A small network was shown many inputs. Here are its activations along a few directions, one row for each input.
Each table varies a few parts of the input and shows all the possible inputs, shuffled.
A made-up example of a description, with smaller parts first: values(3) and (point or line(11) or (line(6) and ring(8))).
Shared parts are said once, and a part with two or three values counts as separate values.
(in the rows, 128 means zero)

Other details of the inputs shift rows strongly along two fixed directions, in all tables alike. That doesn't count.

Table:
x1: [134 127 131 183 151 124 122 130 144 179 156 108 101 134 130 142 182]
x2: [121 115 114 145 139  90 146 132 152 178 141 125  80 104 135 164 178]
x3: [181  95 109 175 165  92  43 120  80 166 141  62  82  78  80 186 239]
x4: [118 114 118 143 148  82 148 122 135 169 146 118  94 116 138 161 161]
x5: [150 137 163  73 113 118  36  66 128  64 102 112 199  82  85 129  84]
x6: [131 114 133 181 147  77 113 139 157 194 136  65   8  86  36 177 207]
x7: [129 117 145 184 129  99 130 115 138 166 160 114  95 133 133 161 158]
x8: [100 150 127  42 108 146 135 114 111  45 100 151 210 125 131  89  43]
x9: [134 139 172 114 129  84  19  76 211 141  97  56 104  55   4 152 138]
x10: [142  93 105 116 125 141 202 167  70 120 135 188 122 162 214 122 130]
x11: [109 131 142 186 101 163 200 161 145 148 144 160 113 202 181 101  94]
x12: [149 127 149  65 124  91  10  58 128  76 106  91 196  56  75 158 104]
x13: [156 125 111 180 145  98  90 137  69 151 137  52  42  90  28 169 202]
x14: [113 139 126 184 115 158 196 148 132 163 168 174 131 193 213 116 120]
x15: [122 109 142 168 120 146 200 150 146 159 152 181 119 186 216 118 122]
x16: [134 152 128  57 110 150  69  87 124  67 112 147 246 116 155 111  62]
x17: [ 98 132 127 152 122 151 227 172 143 150 141 162  98 187 172 102 100]
x18: [116 171 125  51 127 185 116 126 133  57  91 140 221 138 109  63  50]
x19: [167 108 122 170 148 135  93 132  92 141 138 107 110 122 116 144 191]
x20: [147 151 156  93 117 137  21  83 137  80  92  80 170  89  37 114  95]
x21: [119 110 125 183 130  99 145 127 133 172 165 127 106 144 174 165 149]
x22: [134 115 151 181 131 120 132 137 158 169 130 104  69 139 105 137 151]
x23: [104 137 130 174 132 103 155 138 133 160 149  94  67 133  86 148 144]
x24: [134 154 141  79 108 164  85  94 121  67 112 155 228 127 146  95  65]
x25: [159  89 106 117 130 109 130 146  89 136 121 139  84  98 133 152 183]
x26: [154 128 164  63 107 140  32  91 162  67  62 115 164  77  47 104  88]
x27: [135 104 103 137 116 141 201 162  63 115 145 177 129 165 211 128 126]
x28: [129 118 113 153 107 169 217 182  70 109 135 163 107 187 164 103 105]
x29: [149  92 107 129 131 112 140 159  87 130 119 122  53 102  96 148 188]
x30: [117 135 105 159 163 100 135 132 136 178 152 102 101 118 133 153 183]
x31: [135 101 131 167 144  88 121 119 146 180 151 116  93 122 147 172 171]
x32: [122 116 137 159 112 154 195 153 163 160 145 188 119 174 211 116 129]
x33: [ 79 163 132  64 113 121 145  91 170  93 127 157 218 130 169 107  42]
x34: [162  87 129 143 106 174 178 164  98 117 124 202 120 166 208 107 140]
x35: [123 165 165 127 136  92  15  70 185 137 116  41 129  70   9 147 122]
x36: [157  96 114 149 123 140 158 176  94 135 116 132  48 127  97 130 172]
x37: [187  70 142 180 147  83  71 116  81 158 134  84  41  85  74 188 224]
x38: [115 132 110 164 140 153 177 152 146 168 157 164 149 181 222 116 135]
x39: [148 140 168  81 108 132  32  79 141  64  82  92 172  88  43 113  76]
x40: [ 97 154 113 162 137 173 217 180 140 158 147 154 114 193 170  89 117]
x41: [117 140 132 186 128 183 194 175 150 164 140 158 117 204 184  86 122]
x42: [134 136 149  48 131 108  52  90 136  65  78  87 152  66  28 120  86]
x43: [118 112 119 149 115 143 191 155 162 166 147 190 126 169 228 125 129]
x44: [134 126  94 154 134 127 156 158  61 133 146 114  85 132 117 141 170]
x45: [156  91 138 160 108 180 187 178  94 115 113 179 101 192 181  91 115]
x46: [ 66 173 134  69 113 132 157 105 168  90 123 145 196 137 136  96  40]
x47: [160 111 101 157 152  78  85 120  61 154 147  74  73  76  84 191 211]
x48: [ 71 185 121  60 137 154 145 116 179  98 117 141 209 138 137  78  59]
x49: [157 111 150  52 134  90  13  65 138  81  93 102 185  53  81 152 111]
x50: [137 123  94 135 151 133 136 156  78 131 135 107  96 124 103 130 178]
x51: [106 140 131  15 116 146 132 114 125  42  86 163 210 119 132  82  41]
x52: [ 90 159 115 169 117 161 221 172 128 155 155 155 110 194 167 101 102]
x53: [ 96 170 134  81 115 138 107  85 179 110 133 153 231 137 174 111  52]
x54: [ 95 145 100 158 124 136 213 154 120 160 165 169 131 179 216 123 120]
x55: [ 71 164 136  45 122 131 152 104 183  87 108 153 199 131 139  91  39]
x56: [192  67 118 161 139  77  58 123  92 163 127  90  45  64  82 196 238]
x57: [121 156 116  30 132 160 103 108 125  57 101 154 247 115 158  85  66]
x58: [ 91 130 109 137 120 144 228 173 149 153 141 176  96 167 185 108 125]
x59: [ 79 183 129  82 133 104  97  87 168 114 123  92 168  96  76 124  86]
x60: [180 108 130 198 155 123  60 140  95 156 120  59  54 106  40 150 216]
Description of these inputs: values(2) and line(5) and ring(6).
The inputs of x1 and x41 match in every part but the ring(6) part. If x5 is changed in the same way as x1 into x41, which row does it become?
> x39
The inputs of x49 and x51 match in every part but the ring(6) part. If x3 is changed in the same way as x49 into x51, which row does it become?
> x50
Which other rows does x44 become when the values(2) part takes its other values? List them by row number.
> x59
Which other rows does x15 become when the line(5) part takes its other values? List them by row number.
> x1, x7, x14, x32
Which other rows does x41 become when the values(2) part takes its other values? List them by row number.
> x60
Start at x43 and move only the line(5) part, one step at a time. The first step leads to x31. Which rows follow, in order?
> x21, x53, x38
Which other rows does x29 become when the ring(6) part takes its other values? List them by row number.
> x25, x26, x34, x36, x56

Table:
x61: [ 96 171 144  74 137  91  52  75 180 102 104  74 155  68  30 136  96]
x62: [136 114 121 169 125 150 181 175 102 143 132 135  72 164 132 118 152]
x63: [108 138 129 161 119 164 198 162 142 142 140 160 115 183 168  99 108]
x64: [124 131 135  98 135  98  88  90 145 120 128 121 160 102 132 146 122]
x65: [158 104 105 142 143  90  95 123  86 144 135 100  91  82 100 172 189]
x66: [130 121 118 133 146  84 108 112 123 147 146 110 116 107 134 166 165]
x67: [142 110 129 153 138 101 100 116 132 157 145 118 115 113 140 164 168]
x68: [129 133 128  82 112 164 150 137 111  79 107 168 175 144 149  91  77]
x69: [138 112 109 125 121 142 161 148  92 121 131 169 137 150 189 122 129]
x70: [143 115 124 141 113 173 168 165  89 110 124 170 132 172 172 100 112]
x71: [126 126 140 102 130 104  85  93 150 119 126 123 161 106 136 143 121]
x72: [ 93 157 130  95 121 138 161 119 169 125 130 157 181 147 174 103  71]
x73: [132 122 133 118 126 131 112 109 145 129 131 142 176 127 169 129 110]
x74: [107 151 146 113 137  89  70  89 161 126 117  69 112  82  43 145 129]
x75: [137 123 142 184 144  97  92 119 141 174 139  65  60 100  45 160 178]
x76: [107 136 124 163 124 149 190 148 151 160 154 164 124 176 197 117 121]
x77: [104 169 154  75 124 121  68  73 199 107 112 110 204 100 100 114  66]
x78: [154 101 121 174 125 150 170 169  78 137 135 146  80 161 151 125 165]
x79: [117 124 127 178 126 140 186 163 129 161 146 135  72 167 143 126 147]
x80: [117 129 114 157 153  86 129 121 141 182 151  83  86  96  96 165 177]
x81: [115 130 127 157 136 106 130 124 154 166 145 111 100 126 123 148 150]
x82: [156 101 119 150 130 131 133 153  86 133 128 122  85 128 111 141 166]
x83: [120 152 146  84 114 164 112 119 146  84 100 134 183 133 106  81  66]
x84: [132 122 113 144 135 127 146 154 104 138 126 106  81 125  91 132 154]
x85: [120 143 130  90 126 144 127 128 132 100 107 125 151 121  99  99  93]
x86: [145 121 137 100 125 121  79 101 121 102 117 129 154 103 124 137 130]
x87: [142 118 115 131 130 121 125 141  86 118 122 112  97 114  97 140 156]
x88: [135 125 125  82 114 152 130 126 117  88 115 174 188 137 176 107  89]
x89: [118 145 136  99 109 182 162 143 141  88 104 162 172 162 143  70  66]
x90: [159  98 120 164 123 131 134 145  86 139 141 147 103 145 169 142 166]
The inputs of x78 and x87 match in every part but one. If x63 is changed in the same way as x78 into x87, which row does it become?
> x61
What do these inputs look like to the network?
> line(5) and ring(6)
Which other rows does x85 become when the ring(6) part takes its other values? List them by row number.
> x64, x68, x69, x72, x74

Table:
x91: [174  70 125 154 141 127 146 156  87 145 125 144  74 138 152 145 185]
x92: [114 118 112 128 132 134 171 136 123 134 146 141 120 142 188 153 135]
x93: [129 138 121 115 125  97  91 119 106 120 102  94 110  78  60 155 136]
x94: [145 104 122 107 104 178 182 166 112  94 120 210 157 166 214  92 100]
x95: [115 127 102 111 133 158 194 157 104 114 138 178 157 174 203 103 114]
x96: [135 118 110 161 140 130 163 151  81 141 148 134 119 156 159 128 149]
x97: [133 137 120 106 132  89  61  86 151 140 134  89 125  71  84 164 153]
x98: [125 127 126 164 129 115 152 137 106 152 161 140 120 145 173 138 143]
x99: [125 102 126 158 130  96 147 121 143 172 141 108  63 122 132 174 171]
x100: [114 139 108 111 120 157 180 146 139 128 144 190 176 166 214 103  98]
x101: [114 132 139  95 148  98  86  89 181 137 121 105 144 103 105 134 124]
x102: [107 140 122 133 126 152 178 150 161 141 131 160 136 160 166 103 113]
x103: [133 129 124  91 143  90  73  99 117 106 113  83 118  76  47 150 133]
x104: [121 125 139 129 159  71  70  92 163 153 114  54  72  74  37 174 169]
x105: [ 98 153 141  75 121 145 115  98 193 116 112 142 191 121 154 107  82]
x106: [138 126 110 175 125 131 153 146 112 164 164 147 117 153 175 133 151]
x107: [143 131 107 167 122 136 125 144  93 145 138 107  93 127 103 139 163]
x108: [126 123 106 144 116 146 200 179  87 127 140 165 108 158 162 107 131]
x109: [119 148 127 110 117 134  82 112 162 117 103  84 100  88  49 140 132]
x110: [112 127 125 160 115 119 171 150 142 161 134 146  84 143 138 136 140]
x111: [149 124 111 172 142 134 123 143  91 153 141  98  85 129 100 137 183]
x112: [130 129 131 189 131 119 141 141 133 177 152 114  77 143 121 129 164]
x113: [175  93 128 173 137 146 116 151  96 146 136 138 100 143 144 122 184]
x114: [128 149 136 124 132 142  77 115 155 117 119  96 132 110  57 111 120]
x115: [163  90 134 149 127 164 151 151  87 116 125 166 130 175 186 107 134]
x116: [131 116 135 183 119  97 128 116 134 174 155 108  78 128 121 162 160]
x117: [129 130 134 132 144 117 108 118  96 117 109  88 120 107  82 146 131]
x118: [144 117 117 188 147 104 122 135 106 180 154 104  90 120 132 163 191]
x119: [133 129 122 112 128  75  80 104 111 120 128  91 115  69  65 171 149]
x120: [116 154 119  83 112 144 102 107 131  84 126 142 202 120 133 111  78]
x121: [109 144 149 116 142 131 118 111 164 126 120 113 155 132 113 110 102]
x122: [126 135 133 116 127  88  59  84 177 147 130  86 116  74  71 161 148]
x123: [126 111 132 178 140 121 146 124 134 174 151 117  96 154 153 150 158]
x124: [114 136 145 102 126 140 154 148 141  99 109 135 143 135 117  98  95]
x125: [124 128 130 156 135 169 183 170 118 127 134 150 118 185 151  91 111]
x126: [109 151 151 106 118 139 118 102 175 123 124 143 184 136 154 104  84]
x127: [122 133 122  85 151  99  86  91 149 130 127 109 155  95 118 140 132]
x128: [129 110 135 195 135 104 158 138 118 168 145 109  63 147 120 157 154]
x129: [125 151 127  89 130 134  91 101 126 103 118 116 182 114 121 119 106]
x130: [131 129 117 158 119 140 148 149  87 127 140 125 105 142 124 131 140]
x131: [149 122 136  68 120 151 104 121 139  83  91 173 193 120 150  89  91]
x132: [105 142 147 102 117 120 140 124 168 122 126 153 166 122 156 117  93]
x133: [170  76 142 179 126 116 128 148  72 134 131 126  76 136 135 159 172]
x134: [111 139  96 102 129 174 180 156 115 109 133 178 169 168 205  97 108]
x135: [154 110 137 139 110 177 167 168  92 104 124 199 161 183 218  83 106]
x136: [132 108 120 170 130 111 153 122  98 157 155 120  99 141 161 165 152]
x137: [114 161 113  50 120 183 122 121 150  76  99 158 214 128 138  75  68]
x138: [117 158 147 114 121 145 113 134 141 108 108 124 148 127  96  96  95]
x139: [134 104 140 196 139  97 155 141 122 177 157 122  80 146 149 151 159]
x140: [123 123 119 135 128 158 174 156 134 135 126 137  92 165 128 108 132]
x141: [173  67 126 153 124 111 149 147  82 137 123 143  66 130 142 158 174]
x142: [126 135 136 109 142 110 101  93 136 127 131 117 166 117 135 129 112]
x143: [136 107 112 168 141 116 166 154  75 140 156 136 110 155 158 131 151]
x144: [105 141 133  87 120 124 131 111 141 111 124 140 170 109 164 139  98]
x145: [108 139 144  96 142 103 108 107 176 122 119 103 134 108  90 131 106]
x146: [121 145 147 123 109 124  97 113 139 106 118 104 121 109  59 122 103]
x147: [154 123 148  88 101 138  65  95 128  79 102 138 178 104 107 119  91]
x148: [119 119 133 174 127 102 172 157 131 167 139 122  60 131 126 150 163]
x149: [151 125 136  59 102 140  73 102 144  81  89 155 183  94 115 108  92]
x150: [121 124 125 146 111 145 170 156 124 135 126 131  73 143 113 123 140]
x151: [138 141 109 110 132  96  81 119 122 126 128 108 129  81  86 148 153]
x152: [113 130 137 179 124 130 164 147 129 150 143 122  87 150 141 145 135]
x153: [124 151 119 102 117 129 103 116 119 102 125 134 179 119 126 113  98]
x154: [113 157 152 111 114 127  95  96 178 124 121 125 177 112 127 124  91]
x155: [120 138 141 105 134 146 135 132 103  91 116 125 163 133 127 105  99]
x156: [104 170 140  89 115 172 115 106 193 108 116 144 202 140 136  82  63]
x157: [110 144 116 109 118 192 183 164 151 110 116 172 148 176 159  75  94]
x158: [121 134 119  74 142 106  98 107 123  98 122 115 164 101 109 136 112]
x159: [133 123 148 141 136  88  67 100 124 123 113  54  75  85  18 168 141]
x160: [129 136 125  83 148 120 103 113 119 103 109 110 149 109  84 116 120]
What do these inputs look like to the network?
> values(2) and ring(5) and (point or ring(6))
The inputs of x104 and x121 match in every part but the values(2) part. If x92 is changed in the same way as x104 into x121, which row does it become?
> x136
The inputs of x126 and x105 match in every part but the values(2) part. If x111 is changed in the same way as x126 into x105, which row does it become?
> x137
Which other rows does x153 become when the values(2) part takes its other values? List them by row number.
> x151
